Each row below holds a small network's activations on one record, seen along a few directions.
After each row come some of the record's fields: GOGOV, GIGIT, PUP, SOL.
Not every record has every field; a missing one is written absent.
The largest differences between rows may come from other fields.
Random noise pushes rows far along 2 fixed directions. That doesn't count. These rows show it; they differ only by the noise:
[ 260  162  -11  -59  488  250  -47  -64 -335   -3  -54  522 -324   98
  337  147  -61  162  -86 -237]
[ 279  225  -38   -6  344  265   43   26 -331  -25  -89  620 -313   86
  311   96 -178  160  -75 -171]
[ 541 -297 -561 -353  641  219 -283 -308 -767  471 -326  247 -342   91
 -113  552  -72  232  -82 -401]
[ 158  168  172  -77  694  234 -143 -158 -236  -83   71  422 -338  118
  492  133  141  149 -106 -310]

[ 385  420 -389  315 -320   95  289  433 -327  187 -622  203 -125   21
 -153  127 -696  198   48  240] : (GOGOV rebeg; GIGIT tomet; PUP kir; SOL absent)
[  30 -276 -152 -163   -3  -68 -106 -153 -172  162   62  -99   18  -20
 -223   94   98  -32  -41  -45] : (GOGOV dofu; GIGIT somi; PUP sudi; SOL absent)
[  57  -65 -468   55 -686  -99  236  173  -20  226 -333 -111  289   12
 -590    8 -473  -33    4  295] : (GOGOV absent; GIGIT absent; PUP absent; SOL absent)
[ 310  111 -434   21 -173   75  136  158 -215  230 -385  117  -26  -20
 -278  144 -375  144   37   41] : (GOGOV bag; GIGIT tobo; PUP puli; SOL absent)
[ 101  465  -29  203  -22   55  217  342  -51    1 -261  187  -55   32
  109  -22 -278  192  -38   79] : (GOGOV bag; GIGIT tobo; PUP puli; SOL absent)
[ 232 -332 -361 -249 -432  133   38 -140 -195  137   45  431   38 -106
 -330   -5 -187 -112   72  -22] : (GOGOV dofu; GIGIT somi; PUP guk; SOL kasu)
[-218   46  201   88  -81  -74  122   63  173 -210  222 -158  139  -15
   63 -226  167  -66   54    3] : (GOGOV bag; GIGIT nor; PUP sudi; SOL absent)
[ 125  358 -214  270 -771   74  462  464 -109    3 -241  489   25  -81
 -225 -221 -665   23  -18  371] : (GOGOV dofu; GIGIT somi; PUP vobu; SOL absent)
[-143 -297  -78 -155  560 -149 -427 -297  -27  318  -25 -912   42   42
 -189  340  457   77  -69 -173] : (GOGOV bag; GIGIT moma; PUP vobu; SOL absent)
[  50 -317 -482 -144 -346 -178    1  -57  -58  347 -335 -409  272   14
 -630  201 -182  -21  -10  150] : (GOGOV absent; GIGIT absent; PUP absent; SOL absent)
[ -63 -436   47 -263  175 -128 -190 -371    3   98  174 -129   93   69
  -26  110  324 -140  -54 -166] : (GOGOV dofu; GIGIT vepat; PUP absent; SOL absent)
[  89  121  -56   74 -123   97  155  186 -176 -142   -3  448 -101   37
  104 -110 -221   84   38   -2] : (GOGOV rebeg; GIGIT tomet; PUP guk; SOL absent)
[ 131 -179 -264  -65 -105  -83   35    7 -155  122 -195 -109   23  -15
 -272  120  -87   -8   77   25] : (GOGOV rebeg; GIGIT tomet; PUP robam; SOL absent)
[  65 -295   82 -301  376   74 -221 -376  -87   47  258  144  -57   27
  142   90  349  -53  -35 -278] : (GOGOV dofu; GIGIT somi; PUP puli; SOL absent)
[ 210 -223 -197 -244  -95  141  -45 -289 -131  110   50  375    4  -33
  -61   56  -16  -58  -18 -134] : (GOGOV dofu; GIGIT somi; PUP puli; SOL mefal)
[ 228  232 -313  175 -130   11  106  244 -326  243 -529  -65 -101  -37
 -227  200 -427  165   27  159] : (GOGOV rebeg; GIGIT tomet; PUP vobu; SOL kasu)
[ 224  106 -230  128 -272   78  140  257 -179   38 -270  198  -80  -32
 -109   14 -370   79  109  104] : (GOGOV rebeg; GIGIT tomet; PUP guk; SOL kasu)
[-24 165  15   3 108  19   8 146  20 -32 -92 128 -16  19 119  46 -61  89
  25  73] : (GOGOV rebeg; GIGIT taki; PUP guk; SOL kasu)
[  79 -218  -66 -160  -13   84 -116  -67 -127   43  144  279  -75  -28
  -27   14   -1   -2  -37  -58] : (GOGOV dofu; GIGIT somi; PUP guk; SOL rapag)
[ 181   88 -408  144 -652  109  315  455  -97   96 -201  336  103  -48
 -365 -109 -578   69   90  282] : (GOGOV bag; GIGIT moma; PUP guk; SOL absent)
[-111   19  175  -35  295  -83 -267 -258   85   71   -7 -344  -41   -4
  119  138  234   -7 -107  -60] : (GOGOV dofu; GIGIT vepat; PUP kir; SOL mefal)
[-113  328  269  258 -241   33  247  344  341 -244  104  116   73   -2
  182 -270 -139  -68   15  214] : (GOGOV bag; GIGIT moma; PUP kir; SOL absent)
[  59 -609 -649 -333 -253  -84 -230 -387 -182  476 -215 -565  280  -38
 -732  299  -17 -113   26  -83] : (GOGOV absent; GIGIT absent; PUP absent; SOL mefal)
[-217  139  591   96  408    3 -160  -54  328 -378  305  -69 -122   26
  563 -159  397  -28   35 -113] : (GOGOV rebeg; GIGIT tomet; PUP guk; SOL rapag)
[-183  803  476  418  170   24  159  438  252 -307  -83  199 -148   83
  544 -155 -190  170 -121  236] : (GOGOV rebeg; GIGIT taki; PUP kir; SOL absent)
[ -83  139  295   18  321   29  -33 -131  153 -208   86  -39  -15   38
  387  -30  248  -50   53 -144] : (GOGOV rebeg; GIGIT tomet; PUP kir; SOL mefal)
[ -26  642 -135  423 -425  -37  325  637  -30   21 -474   78  -28  -13
 -133  -76 -655  210  -64  481] : (GOGOV rebeg; GIGIT taki; PUP vobu; SOL absent)
[ -27 -211   21 -218  329   13 -137 -262 -114  -36  164   64  -75   32
   38   73  252  -21  -39 -171] : (GOGOV rebeg; GIGIT zupan; PUP sudi; SOL absent)
[ -41  118 -150  105  193 -163 -149   83 -100  308 -356 -773    4  -23
 -250  224    7  176  -65   26] : (GOGOV bag; GIGIT tobo; PUP vobu; SOL absent)
[-152 -319  283  -64 -143 -132  -36 -265  285 -163  349 -125  185   21
   77 -154  326 -290   26  -71] : (GOGOV dofu; GIGIT mavig; PUP absent; SOL absent)
[ 296  -11 -403   28 -465  -26  174   20 -207  271 -381  178   18  -49
 -386  122 -470   -2  -30  198] : (GOGOV dofu; GIGIT vepat; PUP kir; SOL absent)
[-474  197  650   10  359    1 -129  -41  442 -477  496   75   -7   26
  594 -297  458  -32  -12  -47] : (GOGOV rebeg; GIGIT taki; PUP guk; SOL mefal)
[  -4  831   11  488 -652  123  508  679  158 -210 -356  528   -5  -31
  115 -266 -761  104   16  514] : (GOGOV rebeg; GIGIT taki; PUP kir; SOL mefal)
[  54  328   -2  111 -106   31  231  285   -2  -64 -136  245  -11   -5
   73  -87 -192  102    2   43] : (GOGOV bag; GIGIT tobo; PUP puli; SOL absent)
[  34  571  281  349 -438  155  511  451  169 -423   -3  820  -52  -15
  388 -376 -432   -6  109  258] : (GOGOV rebeg; GIGIT tomet; PUP guk; SOL kasu)
[-507  148  609  177  -25  -92   48   64  629 -477  545 -220  164   -5
  310 -400  418 -145   17  116] : (GOGOV bag; GIGIT moma; PUP sudi; SOL absent)
[-364   16  386    7  528  -79 -326 -192  306  -50  236 -709   30   13
  190   50  554    0  -47 -105] : (GOGOV bag; GIGIT moma; PUP vobu; SOL kasu)
[ 453 -470 -880 -334   12  -88 -157 -126 -572  724 -581 -431   35  -38
 -761  552 -213   94   32 -122] : (GOGOV bag; GIGIT tobo; PUP kir; SOL absent)
[  34 -115  -20  152 -801  -56  324  161  161 -122   93  255  197  -36
 -181 -282 -282 -261   76  210] : (GOGOV dofu; GIGIT mavig; PUP absent; SOL absent)
[-278  401  207  367 -548   25  293  375  409 -252   71   -4  118  -85
   15 -367 -243  -59   26  357] : (GOGOV bag; GIGIT moma; PUP vobu; SOL mefal)
[ 159  442 -392  285 -556  -23  385  563 -237  154 -567  281  -34  -38
 -317   12 -780  188  -38  431] : (GOGOV rebeg; GIGIT taki; PUP vobu; SOL absent)
[ 306 -143 -333  -84  219   58  -81 -118 -311  298 -261 -148  -72   25
 -145  261  -62  101    8 -205] : (GOGOV bag; GIGIT nor; PUP puli; SOL absent)
[ -38  219  -27  124 -307  -12  200  266   87  -82  -46  119   49  -46
  -95 -178 -224   31   45  131] : (GOGOV bag; GIGIT tobo; PUP guk; SOL absent)
[ -75 -258 -109  -99 -445 -184  101  -82   48   52   28  -31  138 -100
 -378  -73  -55 -167   22  198] : (GOGOV dofu; GIGIT vepat; PUP sudi; SOL kasu)
[-133  165  374   -8  227  106   88  -15   62 -374  320  487 -124   25
  452 -196  173  -35  -17  -99] : (GOGOV rebeg; GIGIT zupan; PUP sudi; SOL kasu)
[ -46 -199   51 -214  373  -19  -91 -274 -121  -81  172   20  -53   43
  113   60  328  -33   20 -242] : (GOGOV rebeg; GIGIT tomet; PUP sudi; SOL absent)
[-79 159  96  59 132  -7 -45 221  35 -99  17 107 -91  34 146 -25 -48 106
 -32  69] : (GOGOV rebeg; GIGIT taki; PUP guk; SOL absent)

Which values does each new row have?
[-169  103  139   44 -202   93  131  158  215 -273  267  271   96   14
   84 -291  -19  -17   32   82] : (GOGOV bag; GIGIT moma; PUP guk; SOL absent)
[ -53  -20  310  -79  735   29 -257 -325   75  -49  176 -286  -89   72
  416  105  505   39  -47 -373] : (GOGOV bag; GIGIT nor; PUP puli; SOL absent)
[-517  571  899  282  821 -101 -240  -97  488 -445  205 -648 -100   84
  754 -128  621   70  -60  -79] : (GOGOV rebeg; GIGIT tomet; PUP vobu; SOL absent)
[ -55 -146  -13 -239  539  -35 -261 -171 -139   95   10 -120  -48   79
  106  195  279  132  -40 -177] : (GOGOV rebeg; GIGIT taki; PUP guk; SOL absent)
[ -27  172    1  100 -125   26  108  279  -46 -102   -6  326  -62   30
   53 -100 -231   89  -15  128] : (GOGOV rebeg; GIGIT taki; PUP guk; SOL absent)
[ 363   67 -612   69 -703   26  251  194 -281  356 -558  243   61  -81
 -557  158 -729   26   24  335] : (GOGOV dofu; GIGIT vepat; PUP kir; SOL kasu)
[-363  225  436   57  171   22  -43   69  284 -376  339  136   -7   35
  422 -250  237    6  -14    9] : (GOGOV rebeg; GIGIT taki; PUP guk; SOL mefal)
[ 251   38 -444  -19  207  -10 -127   36 -294  415 -459 -377  -57   36
 -291  384 -168  215  -34  -43] : (GOGOV bag; GIGIT tobo; PUP kir; SOL absent)
[  59 -110 -192  -61 -185   89   37   56   25   14   60  132   80  -11
 -168  -41 -112   -7   50   29] : (GOGOV bag; GIGIT moma; PUP guk; SOL absent)
[ -51  326  217  275 -412   57  363  325  222 -366   25  443   60   45
  254 -320 -282  -72   61  172] : (GOGOV rebeg; GIGIT tomet; PUP absent; SOL absent)
[-177  125  264  110 -208   72  105  102  291 -297  265   56   81  -78
  127 -328   73  -97  117   20] : (GOGOV bag; GIGIT nor; PUP guk; SOL kasu)
[ 269  -29 -218 -163  583  157 -251 -246 -388  240 -244   10 -264   91
   45  379   13  158 -115 -257] : (GOGOV rebeg; GIGIT zupan; PUP kir; SOL absent)
[-222 -219  179 -149  325   24 -297 -195  231  -99  345 -246   35    3
  145  -20  415  -24    0 -161] : (GOGOV bag; GIGIT moma; PUP guk; SOL mefal)
[-122   63  -69  120 -561   -4  303  278  123 -100   68  148  164  -83
 -226 -235 -219 -100  100  266] : (GOGOV bag; GIGIT moma; PUP sudi; SOL kasu)
[-160 -289  105 -166 -309 -146   76 -206  166 -115  278  102  137 -104
 -157 -176  164 -229   48   91] : (GOGOV dofu; GIGIT vepat; PUP sudi; SOL kasu)
[  99 -668 -615 -342 -314  -78 -105 -253 -148  380  -77 -349  192 -127
 -718  194   10 -111  102   18] : (GOGOV bag; GIGIT moma; PUP sudi; SOL mefal)
[  50 -115   95 -218  419  208 -170 -197 -152 -129  231  439 -202   45
  274   21  177   47  -21 -259] : (GOGOV rebeg; GIGIT zupan; PUP guk; SOL kasu)
[  -4  222  -42  270 -722  138  351  365  149 -191   32  314   80 -112
 -112 -369 -425  -91  124  221] : (GOGOV bag; GIGIT nor; PUP guk; SOL mefal)
[ -36 -215 -305 -116   37 -195 -106    2 -169  276 -154 -530  100  -19
 -414  192   77   71   13   13] : (GOGOV bag; GIGIT tobo; PUP sudi; SOL absent)
[ 212  361  -75  249 -186   59  262  339 -107  -28 -300  231  -79   22
   79  -26 -410   70   53  146] : (GOGOV rebeg; GIGIT tomet; PUP kir; SOL absent)
[ 477  288 -425  147 -350  279  396  356 -459   74 -385  913 -213   38
  -28   24 -735  171    4   91] : (GOGOV rebeg; GIGIT zupan; PUP puli; SOL absent)
[   3  151  -11   92 -327   -2  181  123    8    4  -62  185   52  -57
  -78 -110 -219  -10  -26  194] : (GOGOV dofu; GIGIT somi; PUP vobu; SOL absent)
[-345  394  377  361 -474  -49  368  436  463 -413  258  118  168  -28
  154 -460 -111  -90   49  343] : (GOGOV bag; GIGIT moma; PUP sudi; SOL absent)
